These are the activations of a small neural network, seen along a few directions. Each row is one input.
In each table, some parts of the input vary, and every possible input appears once, in random order.
Descriptions start from the smaller parts, as in this example, which fits no table here: ring(5) and (point or line(9) or (values(3) and line(6))).
Shared parts are said once, and a part with two or three values counts as separate values.
In the rows, zero is written as 128.

Other details of the inputs vary at random and push rows far along two fixed directions, the same in every table; ignore that.

Table:
R1: [154 131 101 114 138 149 116 139  81 131 140 120 123 141]
R2: [ 66 155 145 164 112 138 183  90 166 106 113 166 126 133]
R3: [107 205 132  72 158 135 125  83  82 124 164 118  59  96]
R4: [128 199 119  76 143 152 126 125  82 148 152 122 124 141]
R5: [161  74 139 203 120  59 110 156 196  66  79 109 151  92]
R6: [110 169 115  66 129 153 116 107  76 150 161 127 108 133]
R7: [171  71 120 179 117 103 112 183 158 131  84 110 169 116]
R8: [102 176 136 114 140 152 165  85 116 141 151 158 105 145]
R9: [164  61 118 164 119 119 101 170 133 105 108 128 149 138]
R10: [ 79 111 133 165  91 116 164 114 176 121 102 139 134 108]
R11: [138 194 110  79 185 133 110  93  71 117 175 136  79 114]
R12: [242  71  94 126 159 118  50 201  64 181 136  77 156 133]
R13: [114  44 138 190  85 101 142 140 215 111  80 125 151 113]
R14: [ 64 162 175 131 113 128 179 107 187 106 123 153 142 139]
R15: [135 170 126  81 161 164 125  94  75 156 168 138 109 158]
R16: [ 70 171 165 128 106 131 172 111 177 100 118 162 138 134]
R17: [112 118 125 132 113 127 140 113 138 145 129 124 122 121]
R18: [223  46  88  98 139 126  44 186  60 170 142  78 138 130]
R19: [145  87 147 162 122 111 119 157 175 131  99 122 161 134]
R20: [136 132  99 100 122 139 110 135  84 152 141 111 117 122]
R21: [ 68 140 162 144 116 134 179  97 174  95 124 165 126 149]
Description of these inputs: values(3) and (point or ring(6)).
The inputs of R17 and R8 match in every part but the values(3) part. If R6 is changed in the same way as R17 into R8, which row does it become?
Answer: R9

Table:
R22: [169  77 133 162 123 117 109 176 149 132 105 120 178 144]
R23: [182  88 134 170 141 107 100 170 151 106 106 120 158 127]
R24: [176  86 122 174 138  94  94 161 150  89 105 115 141 110]
R25: [188 150  79  40 163 150  66 128   8 193 179  82  94 119]
R26: [174  95 132 154 135 113 107 169 140 126 111 117 163 135]
R27: [ 81 133 133 120 109 156 164 106 130 149 134 142 124 151]
R28: [102 143 146 121 124 156 161 121 137 146 136 156 153 173]
R29: [ 82 136 126 113 102 139 150 104 135 137 129 129 113 118]
R30: [170  72 117 170 131  94  96 157 142  91 109 109 129 100]
R31: [ 98 154 137 118 117 126 147 110 139 126 130 132 118 122]
R32: [ 92 137 131 131 118 115 140  94 144 111 126 132  93 100]
R33: [ 97 146 124 128 131 114 142  90 133  96 136 136  85  93]
R34: [ 97 157 140 118 121 140 155 118 135 138 131 142 136 141]
R35: [109 172 142 124 138 126 143 112 140 113 135 143 117 123]
R36: [104 161 143 125 123 127 149 116 143 125 127 140 129 130]
R37: [ 77 125 121 119 100 156 161  99 128 152 132 136 115 139]
R38: [ 90 147 136 112 111 140 152 112 136 133 129 138 124 131]
R39: [193 154  92  61 179 140  66 137  25 168 171  95  94 122]
R40: [184  87 131 179 146  97 100 164 157  84 101 121 152 121]
R41: [ 93 139 140 123 108 155 159 116 137 145 130 153 143 161]
Describe the family of inputs behind these rows.
Answer: line(4) and line(5)
The inputs of R34 and R35 match in every part but the line(5) part. If R22 is changed in the same way as R34 into R35, which row does it become?
Answer: R23
Which other rows does R26 become when the line(4) part takes its other values? List them by row number.
Answer: R25, R31, R36
Which other rows does R40 become when the line(4) part takes its other values? List them by row number.
Answer: R24, R30, R33
